These are the activations of a small neural network, seen along a few directions. Each row is one input.
In each table, some parts of the input vary, and every possible input appears once, in random order.
Descriptions start from the smaller parts, as in this example, which fits no table here: one of 3 separate values, together with either a single point or one of 9 places along a line or (one of 5 places around a ring, together with one of 6 places along a line).
Shared parts are said once, and a part with two or three values counts as separate values.
(in the rows, 128 means zero)

Other details of the inputs vary at random and push rows far along two fixed directions, the same in every table; ignore that.

A family of inputs:
r1: [ 54 243 183 156 187 202 103 194 125 110  76]
r2: [172  32 110 117  42  75 155  90 132 105 167]
r3: [101 195  95 109 180 171 106 101 151 203  82]
r4: [173 102  59  86 164 145 132  52 157 184  93]
r5: [121 149  54 130 157 155 128  91 144 184  94]
r6: [100 169 207 161 122 151 112 203 110  57 124]
r7: [136 135  47  83 172 158 123  39 157 232  82]
r8: [183  76  45  85 130 112 142  30 160 192 111]
r9: [ 55 220 172 141 153 191 105 169 140 145  98]
r10: [144  30 152 163  89  16 155 168  79  76 248]
r11: [213   8  52 134  36  16 161  91 108 135 176]
r12: [160  95 204 136  68  83 132 189 107  41 165]
r13: [120 155 159 145 124 117 117 176 104 102 120]
r14: [136 106  40  93 138 146 137  38 155 202 101]
r15: [ 98 133  83 140 212 140 143 101 120 161 165]
r16: [ 87 195 213 136 153 189 107 189 134  68 106]
r17: [ 85 191 219 129 144 190 113 178 142  84 111]
r18: [165  69 208 160  32  46 133 205  79  22 186]
Description of these inputs: one of 2 separate values, together with either a single point or one of 8 places around a ring.
Q: The inputs of r14 and r7 match in every part but the choice among 2 separate values. If r9 is changed in the same way as r14 into r7, which row does it become?
A: r3

A family of inputs:
r19: [ 94 155 185 127 103 130 117 149 120 111 132]
r20: [ 93 158 158 163 130 121 119 173 106 114 152]
r21: [142 134 104 103 157 154 124  82 137 141  92]
r22: [109 139  87 122 133 155 127  91 141 168 106]
r23: [125 146  87 122 136 152 124 107 152 182 101]
r24: [174  38  69 144  79  47 144  96 100 136 181]
r25: [112 147 177 133 118 148 124 153 119  79 121]
r26: [130 138  74 126 187 141 143 116 126 143 104]
r27: [163  50  66 149  84  48 173 106 106 136 174]
r28: [122 145 177 139 153 122 112 170 110  92 136]
r29: [118 143  95 122 175 124 115  99 130 179 120]
r30: [132 151  93 110 137 144 123 105 151 185 102]
r31: [212  36  76 117  64  65 153  97 132 115 148]
r32: [117 141 169 144 115 150 121 172 130  87 116]
r33: [156 140 100 101 158 146 122  95 151 154  89]
r34: [115 149 157 152 146 134 119 179 104  86 138]
r35: [120 146 164 147 147 131 111 174 103  87 138]
r36: [185  41 173 133  33  49 148 147 103  55 173]
r37: [115 139  87 128 135 155 126 101 148 175 101]
r38: [ 81 138 191 124 140 135 133 153 141 115 184]
r39: [125 142 107  99 141 140 121  90 140 180 102]
r40: [134 145 102 101 139 137 123  99 146 186 102]
r41: [111 144 171 140 115 153 123 161 122  81 120]
r42: [ 86 156 175 137 100 136 122 150 122 106 134]
r43: [127 149 169 141 114 146 118 176 136  90 118]
r44: [129 118 116 102 191 165 141  89 153 146 145]
Q: The inputs of r38 and r44 match in every part but one. If r37 is changed in the same way as r38 into r44, which row does it become?
A: r32
Q: What do these inputs look like to the network?
A: one of 2 separate values, together with either a single point or one of 4 places along a line or one of 8 places around a ring
Q: Which other rows does r29 become when the place on the line of 4 takes its other values? List them by row number.
A: r20, r24, r27

A family of inputs:
r45: [ 83 167  41 135 223 153 118  81 120 224 133]
r46: [121 121 145 109 128 163 139 108 143 117 129]
r47: [167  81 132 146  59  96 139 152 111  63 146]
r48: [202  35  81  93  86  75 149  62 134 137 152]
r49: [130 126  15 136 233 130 142  75 111 179 118]
r50: [107 179 127  92 189 201 115  92 160 159  90]
r51: [139  86 137 140  41  86 154 134 122 117 156]
r52: [167  77  58 117  87  85 139  65 142 180 124]
r53: [ 56 188 184 145 116 174 115 162 144 123 107]
r54: [125 138 219 114 112 110 108 169 121  89 138]
r55: [118 205 182 136 166 167 101 188 121 115  74]
r56: [136  81  78 129 190  98 149  99 132 155 186]
r57: [ 83 220 185 119 138 155  97 180 132 154  94]
r58: [131  94 187 161  49 109 136 198 107  30 154]
r59: [156 123 149 149 103 117 119 156 120  79 117]
Q: The inputs of r45 and r49 match in every part but one. If r52 is changed in the same way as r45 into r49, which row does it become?
A: r59
Q: What do these inputs look like to the network?
A: one of 3 separate values, together with either a single point or one of 4 places along a line
Q: Which other rows does r48 become when the place on the line of 4 takes its other values? List them by row number.
A: r46, r50, r54
